These are the activations of a small network on made-up records, seen along a few directions, one row for each record.
Each row is followed by the record's values for the fields Vodo, Depo, Biki, Vuti, Miti, Tum, Luvof.
A field that a record lacks is left out.
Other fields move the rows too, some of them a lot.
In the rows, 500 means zero.
Strong random noise was added to every row along 6 fixed directions; ignore it. To show where, here is one row again and again, with new noise each time:
[485 538 505 371 493 562 413 496 478 433 407 477 597 589 484 472 503 438
 423 731 537 384 443 507 409 460]
[470 606 495 517 397 445 459 587 411 504 351 512 633 564 535 591 582 392
 539 664 666 350 559 641 342 413]
[572 289 543 307 431 585 437 277 537 352 518 463 499 618 538 345 435 513
 390 310 425 636 320 252 669 423]
[533 225 419 471 462 561 640 262 566 362 617 499 282 423 433 400 553 706
 544  89 338 541 166 194 665 605]
[522 451 454 366 409 616 421 378 524 365 469 470 594 626 552 443 385 410
 420 381 442 504 449 422 495 417]
[389 561 467 332 400 486 309 540 481 457 276 556 516 656 466 497 444 346
 651 402 710 492 656 353 651 140]
[429 526 449 319 621 692 426 576 568 230 654 544 570 557 482 310 476 414
 313 600 437 402 293 308 403 570]
[412 574 348 440 534 634 498 525 535 382 485 511 494 493 411 499 481 485
 508 561 440 278 399 470 358 553]

[493 542 526 393 507 637 392 489 530 466 389 415 424 432 411 401 552 471
 456 593 539 499 504 424 476 460] => Vodo: y2 / Vuti: t1 / Tum: p1 / Luvof: k1
[475 428 434 568 492 610 662 420 487 483 618 487 409 410 509 471 449 600
 542 375 311 466 360 489 526 673] => Vodo: y3 / Depo: v2 / Biki: s4 / Vuti: t2 / Tum: p2 / Luvof: k4
[515 532 523 507 564 565 488 329 504 731 365 365 350 362 300 589 586 603
 543 742 409 382 469 633 337 632] => Vodo: y4 / Depo: v2 / Biki: s5 / Vuti: t2 / Tum: p1 / Luvof: k1
[230 679 282 222 629 810 296 681 678 228 584 582 515 579 401 361 356 305
 498 318 393 459 504 208 533 395] => Vodo: y3 / Depo: v2 / Biki: s4 / Vuti: t2 / Tum: p2 / Luvof: k1
[457 468 383 513 490 722 540 497 598 419 601 434 422 440 500 372 498 476
 532 192 379 542 505 363 449 493] => Vodo: y3 / Depo: v2 / Biki: s3 / Miti: n2 / Tum: p2
[264 576 384 379 748 618 455 690 634 452 651 660 253 484 283 346 530 531
 611 628 528 423 438 228 601 468] => Vodo: y4 / Depo: v1 / Biki: s6 / Miti: n2 / Tum: p2
[345 708 498 443 468 390 315 673 450 664 219 527 518 550 460 649 549 353
 759 746 762 376 779 585 460 304] => Vodo: y4 / Depo: v2 / Biki: s4 / Vuti: t2 / Tum: p1 / Luvof: k1
[536 481 543 480 593 650 506 463 560 471 599 420 505 466 559 407 454 402
 387 587 290 517 526 498 398 575] => Vodo: y4 / Depo: v1 / Biki: s6 / Vuti: t2 / Tum: p1 / Luvof: k4
[468 609 584 534 694 555 483 747 505 501 598 513 427 409 431 422 738 514
 486 859 605 452 450 495 336 626] => Vodo: y4 / Depo: v2 / Biki: s3 / Miti: n2 / Tum: p1
[460 689 446 516 464 652 456 537 465 541 508 385 501 400 438 482 509 450
 442 676 414 391 632 613 231 519] => Vodo: y3 / Depo: v2 / Biki: s5 / Vuti: t2 / Tum: p1 / Luvof: k6
[630 377 469 429 420 522 480 198 534 404 354 392 598 507 472 532 469 669
 427 443 369 519 321 561 513 575] => Vodo: y2 / Miti: n1 / Tum: p1
[655 514 483 629 452 592 603 314 521 572 497 335 608 510 529 604 436 516
 358 619 322 378 520 766 184 700] => Vodo: y4 / Depo: v2 / Biki: s3 / Miti: n2 / Tum: p1
[422 524 256 648 431 578 586 416 544 427 510 545 448 445 482 586 360 498
 608 246 385 325 543 561 368 626] => Vodo: y2 / Vuti: t2 / Tum: p1 / Luvof: k6
[336 699 423 468 603 522 480 709 475 511 502 552 373 457 317 455 461 407
 601 579 564 375 695 421 474 439] => Vodo: y4 / Depo: v2 / Biki: s4 / Vuti: t2 / Tum: p1 / Luvof: k6
[413 688 543 434 592 426 374 735 474 564 338 556 573 598 448 594 572 371
 529 921 786 385 719 552 451 342] => Vodo: y4 / Depo: v1 / Biki: s1 / Miti: n2 / Tum: p1
[479 459 428 647 340 373 606 503 499 558 617 614 578 570 596 585 365 470
 563 390 517 472 562 650 528 564] => Vodo: y4 / Depo: v1 / Biki: s2 / Vuti: t2 / Tum: p2 / Luvof: k6
[524 414 602 421 578 563 482 471 459 476 446 551 416 386 417 411 739 596
 410 470 556 568 314 326 537 527] => Vodo: y2 / Vuti: t2 / Tum: p2 / Luvof: k1
[352 709 343 533 543 589 461 614 578 501 411 565 436 389 427 596 436 451
 717 396 543 312 559 418 412 450] => Vodo: y2 / Vuti: t2 / Tum: p2 / Luvof: k1
[517 681 534 689 497 372 600 855 447 472 764 588 743 420 758 557 650 315
 370 691 641 438 545 697 180 671] => Vodo: y4 / Depo: v1 / Biki: s2 / Vuti: t2 / Tum: p1 / Luvof: k1
[362 472 453 492 623 506 484 623 528 201 650 643 486 378 449 488 673 459
 532 142 590 535 395 295 474 531] => Vodo: y4 / Depo: v1 / Biki: s2 / Vuti: t2 / Tum: p1 / Luvof: k4
[583 585 483 346 618 680 439 514 478 282 604 472 780 656 578 446 273 367
 157 897 326 418 404 629 275 686] => Vodo: y4 / Depo: v2 / Biki: s4 / Vuti: t2 / Tum: p1 / Luvof: k6
[689 260 618 359 503 476 517  84 462 622 449 364 546 583 536 486 338 649
 305 806 302 568 391 655 530 643] => Vodo: y4 / Depo: v1 / Biki: s2 / Vuti: t2 / Tum: p1 / Luvof: k4
[357 682 464 454 557 607 501 610 520 468 418 498 541 433 372 565 494 504
 593 769 504 310 534 557 379 470] => Vodo: y3 / Depo: v1 / Biki: s1 / Vuti: t2 / Tum: p2 / Luvof: k4
[411 616 250 565 407 626 542 502 560 423 444 531 521 482 455 584 466 451
 656 195 469 399 547 545 412 482] => Vodo: y2 / Miti: n2 / Tum: p2
[416 324 405 385 544 652 440 260 624 406 495 451 272 424 369 379 361 587
 530 182 318 553 382 226 724 509] => Vodo: y2 / Vuti: t1 / Tum: p1 / Luvof: k4
[365 644 303 223 593 658 321 513 663 354 483 510 456 655 328 473 148 404
 484 596 375 299 489 411 587 398] => Vodo: y4 / Depo: v2 / Biki: s4 / Vuti: t1 / Tum: p1 / Luvof: k6
[472 611 548 694 526 393 496 740 431 401 637 578 707 497 689 507 623 373
 397 599 692 526 480 651 340 550] => Vodo: y1 / Miti: n1 / Tum: p1
[473 528 458 440 629 653 505 603 530 515 549 471 486 418 373 396 567 488
 449 702 514 417 482 446 406 614] => Vodo: y4 / Depo: v2 / Biki: s4 / Miti: n2 / Tum: p2
[469 480 529 448 453 393 387 418 479 645 231 541 465 551 399 670 454 644
 634 723 561 460 611 551 713 391] => Vodo: y4 / Depo: v1 / Biki: s1 / Vuti: t2 / Tum: p1 / Luvof: k4
[526 526 539 523 473 564 522 404 454 529 428 429 466 456 509 566 529 507
 432 504 459 516 451 586 455 548] => Vodo: y2 / Vuti: t2 / Tum: p1 / Luvof: k1
[551 357 425 382 483 545 416 305 533 352 540 524 528 578 545 496 337 488
 477 205 400 667 520 338 721 381] => Vodo: y4 / Depo: v1 / Biki: s2 / Miti: n1 / Tum: p1
[486 569 581 634 390 277 441 669 405 554 349 633 534 487 548 641 626 511
 589 495 719 451 594 641 500 389] => Vodo: y4 / Depo: v2 / Biki: s3 / Vuti: t1 / Tum: p1 / Luvof: k4
[556 582 602 535 543 466 471 520 408 557 378 435 594 502 455 532 625 534
 436 865 522 458 574 672 276 537] => Vodo: y4 / Depo: v2 / Biki: s3 / Miti: n1 / Tum: p1
[414 533 424 364 802 780 445 625 610 430 665 478 397 468 382 287 488 511
 373 809 353 385 376 346 386 644] => Vodo: y4 / Depo: v2 / Biki: s3 / Miti: n2 / Tum: p2
[541 436 597 558 563 319 558 587 386 451 487 557 510 386 434 512 817 643
 501 615 668 531 393 437 493 600] => Vodo: y4 / Depo: v2 / Biki: s4 / Miti: n1 / Tum: p1
[467 450 624 456 562 415 514 538 460 680 428 578 295 476 310 478 633 655
 643 650 583 511 400 389 746 447] => Vodo: y4 / Depo: v2 / Biki: s5 / Vuti: t2 / Tum: p2 / Luvof: k1
[367 422 638 532 557 387 468 787 568 470 684 698 231 407 534 213 659 354
 649 166 807 813 645  75 792 313] => Vodo: y4 / Depo: v1 / Biki: s6 / Vuti: t2 / Tum: p1 / Luvof: k4
[585 430 416 626 355 624 574 231 551 565 519 377 432 409 431 543 461 511
 545 162 239 569 530 508 370 535] => Vodo: y4 / Depo: v2 / Biki: s3 / Vuti: t2 / Tum: p2 / Luvof: k6
[557 384 568 374 644 485 463 503 496 266 714 619 667 541 541 410 480 560
 282 656 472 523 226 392 599 564] => Vodo: y4 / Depo: v1 / Biki: s2 / Miti: n1 / Tum: p2
[419 609 284 502 483 582 490 666 564 425 524 533 427 435 447 574 386 464
 597 254 433 319 560 516 443 506] => Vodo: y4 / Depo: v2 / Biki: s4 / Vuti: t1 / Tum: p1 / Luvof: k1
[640 214 514 629 483 485 677 226 482 586 585 458 327 376 515 476 625 771
 534 318 409 574 210 407 653 679] => Vodo: y2 / Miti: n2 / Tum: p2
[495 453 637 530 543 432 497 546 485 617 567 519 406 458 445 425 533 582
 503 618 519 501 470 461 569 593] => Vodo: y4 / Depo: v2 / Biki: s5 / Vuti: t2 / Tum: p1 / Luvof: k4
[424 465 501 473 672 505 590 599 537 350 623 585 432 418 403 521 669 573
 453 606 484 390 258 463 453 743] => Vodo: y4 / Depo: v1 / Biki: s2 / Vuti: t2 / Tum: p1 / Luvof: k1
[414 591 550 332 641 631 308 704 524 563 491 491 518 610 466 290 414 291
 439 751 647 536 695 368 533 334] => Vodo: y4 / Depo: v2 / Biki: s5 / Miti: n2 / Tum: p2
[549 409 491 524 532 419 594 468 448 430 569 550 505 476 505 476 571 641
 461 436 454 547 377 426 601 643] => Vodo: y4 / Depo: v2 / Biki: s4 / Miti: n1 / Tum: p1
[488 473 595 526 556 397 594 463 465 559 493 481 481 524 466 494 558 640
 434 881 494 470 436 641 500 588] => Vodo: y3 / Depo: v1 / Biki: s6 / Miti: n1 / Tum: p1

Here are new rows. What are their fields?
[512 447 618 297 617 542 447 543 502 340 634 562 519 527 426 259 547 434
 389 661 553 603 361 261 541 495] => Vodo: y4 / Depo: v2 / Biki: s4 / Vuti: t2 / Tum: p2 / Luvof: k6
[572 382 581 501 456 592 518 376 500 558 499 463 484 531 564 380 397 482
 444 426 394 618 548 454 478 513] => Vodo: y4 / Depo: v2 / Biki: s3 / Vuti: t2 / Tum: p2 / Luvof: k4
[473 552 561 437 493 415 323 549 451 634 243 434 669 662 487 564 423 428
 518 901 590 452 674 648 492 313] => Vodo: y4 / Depo: v2 / Biki: s3 / Miti: n1 / Tum: p2
[504 469 488 640 503 539 646 401 458 702 468 437 292 370 437 526 556 585
 650 372 409 526 546 491 428 526] => Vodo: y4 / Depo: v2 / Biki: s3 / Vuti: t2 / Tum: p2 / Luvof: k1
[483 478 324 515 427 529 538 226 534 698 313 321 280 469 355 638 374 589
 631 467 341 422 514 599 556 492] => Vodo: y2 / Vuti: t1 / Tum: p1 / Luvof: k6
[446 544 491 300 576 623 322 479 625 519 371 462 429 575 455 437 336 420
 510 576 388 506 660 371 635 343] => Vodo: y4 / Depo: v1 / Biki: s6 / Vuti: t2 / Tum: p1 / Luvof: k4
[558 436 470 409 461 638 432 198 539 344 362 390 765 535 515 603 400 585
 362 517 258 388 322 587 317 624] => Vodo: y2 / Vuti: t2 / Tum: p2 / Luvof: k4
[422 599 427 616 646 454 548 798 473 373 769 638 577 446 550 424 535 391
 434 538 583 405 514 459 435 619] => Vodo: y4 / Depo: v2 / Biki: s4 / Miti: n1 / Tum: p1
[523 602 241 306 477 770 456 215 620 595 227 308 483 469 358 570 261 606
 488 631 162 293 476 610 284 583] => Vodo: y2 / Vuti: t2 / Tum: p2 / Luvof: k1
[640 500 458 573 313 582 565 438 495 498 590 397 707 641 688 534 300 338
 348 271 391 563 683 677 394 552] => Vodo: y4 / Depo: v2 / Biki: s4 / Miti: n2 / Tum: p1
[521 476 518 530 486 447 515 455 513 619 519 511 453 582 580 457 406 512
 505 489 551 569 525 521 727 474] => Vodo: y2 / Miti: n2 / Tum: p1
[413 407 516 392 616 450 467 519 521 503 477 614 305 492 341 478 453 615
 692 299 512 486 419 197 888 384] => Vodo: y4 / Depo: v2 / Biki: s4 / Vuti: t2 / Tum: p2 / Luvof: k4
[742 215 758 700 414 273 666 323 397 734 549 441 313 444 597 509 780 779
 562 535 554 723 319 548 673 620] => Vodo: y4 / Depo: v2 / Biki: s3 / Miti: n2 / Tum: p1
[416 650 409 202 713 706 246 533 608 269 380 495 591 514 315 378 431 495
 388 824 471 352 415 369 468 453] => Vodo: y2 / Miti: n1 / Tum: p1
[644 396 608 555 469 463 564 509 489 452 577 475 559 562 585 462 621 523
 423 471 505 618 394 460 479 526] => Vodo: y4 / Depo: v2 / Biki: s3 / Miti: n2 / Tum: p2
[392 517 550 275 723 471 292 744 523 182 736 689 644 658 585 221 487 320
 326 480 634 652 450 114 714 385] => Vodo: y4 / Depo: v2 / Biki: s4 / Miti: n1 / Tum: p1
[624 452 718 466 673 714 492 521 539 386 827 391 510 413 541 229 710 429
 126 885 331 574 275 425 219 794] => Vodo: y4 / Depo: v2 / Biki: s3 / Vuti: t2 / Tum: p1 / Luvof: k6
[404 573 433 256 534 625 272 409 569 398 290 501 499 591 382 485 413 510
 568 481 586 486 576 362 582 330] => Vodo: y2 / Miti: n2 / Tum: p1
[514 516 499 539 455 584 556 464 581 511 604 459 397 441 535 398 423 483
 522 217 397 627 548 374 414 533] => Vodo: y4 / Depo: v2 / Biki: s3 / Vuti: t2 / Tum: p1 / Luvof: k1
[639 400 528 326 392 685 325  94 568 535 265 294 505 606 467 570 230 536
 474 381 220 594 613 536 556 370] => Vodo: y4 / Depo: v2 / Biki: s3 / Vuti: t2 / Tum: p1 / Luvof: k4
[569 387 614 284 620 531 398 361 539 537 506 420 417 570 471 345 331 603
 289 773 353 538 391 430 603 503] => Vodo: y4 / Depo: v2 / Biki: s3 / Vuti: t1 / Tum: p1 / Luvof: k4
[439 579 513 443 619 607 451 751 592 236 850 646 683 641 630 272 311 270
 283 512 463 573 474 415 514 458] => Vodo: y4 / Depo: v1 / Biki: s6 / Miti: n1 / Tum: p2
[515 381 679 608 598 382 577 611 454 344 711 582 507 438 568 415 732 570
 407 381 545 611 296 362 480 641] => Vodo: y4 / Depo: v2 / Biki: s3 / Vuti: t2 / Tum: p1 / Luvof: k4
